Each row below is a small network's average activation on inputs in which a field has the value named, seen along a few directions.
Values that are neighbours, or in one group, have similar rows; names and order tell nothing.
In the rows, zero is written as 500.
Random noise pushes rows far along 2 fixed directions. That doesn't count. These rows show it; they differ only by the noise:
[495 585 462 606 430 615 441 687 579 421 395 487 682 502 402 458 462]
[476 531 458 553 414 541 443 590 559 527 461 432 604 506 494 475 528]
[468 542 424 527 402 519 455 553 549 578 472 424 563 509 536 450 558]
[516 507 597 682 467 657 391 777 611 282 392 485 801 493 287 568 380]


Field Zufus:
t9: [395 416 545 488 590 338 580 389 656 545 602 546 436 498 586 497 482]
t12: [483 575 438 399 613 524 413 387 384 604 609 514 400 547 548 484 566]
t8: [431 797  72 440 330 566 638 475 496 819 378 554 325 595 604 122 583]
t13: [479 617 384 615 379 617 522 634 464 507 358 483 538 496 455 427 468]
t10: [586 574 569 475 537 554 543 540 450 237 386 611 503 447 373 470 425]
t11: [503 339 576 484 596 364 635 418 605 547 629 557 368 397 573 552 574]
t3: [576 490 617 430 538 466 584 496 527 355 428 579 461 381 457 538 493]
t6: [502 267 675 406 534 278 611 282 539 601 666 442 250 400 721 643 615]
t5: [616 566 502 423 596 500 561 422 349 332 419 598 473 524 424 436 400]
t7: [545 539 526 672 478 670 426 767 443 277 404 540 672 551 333 586 356]
t2: [539 604 373 355 602 504 468 398 369 561 515 517 388 562 581 396 563]
t1: [449 543 442 503 379 569 539 481 597 616 435 548 614 553 447 377 418]
t4: [522 481 623 636 653 603 332 646 392 279 547 532 699 527 313 718 369]
The values of Zufus form a line.
List every value one step from t7, in the order listed.
Answer: t13, t4
List every value one step from t10, in the order listed.
Answer: t3, t5
List every value one step from t11, in the order listed.
Answer: t9, t6
List every value one step from t1, in the order listed.
Answer: t8
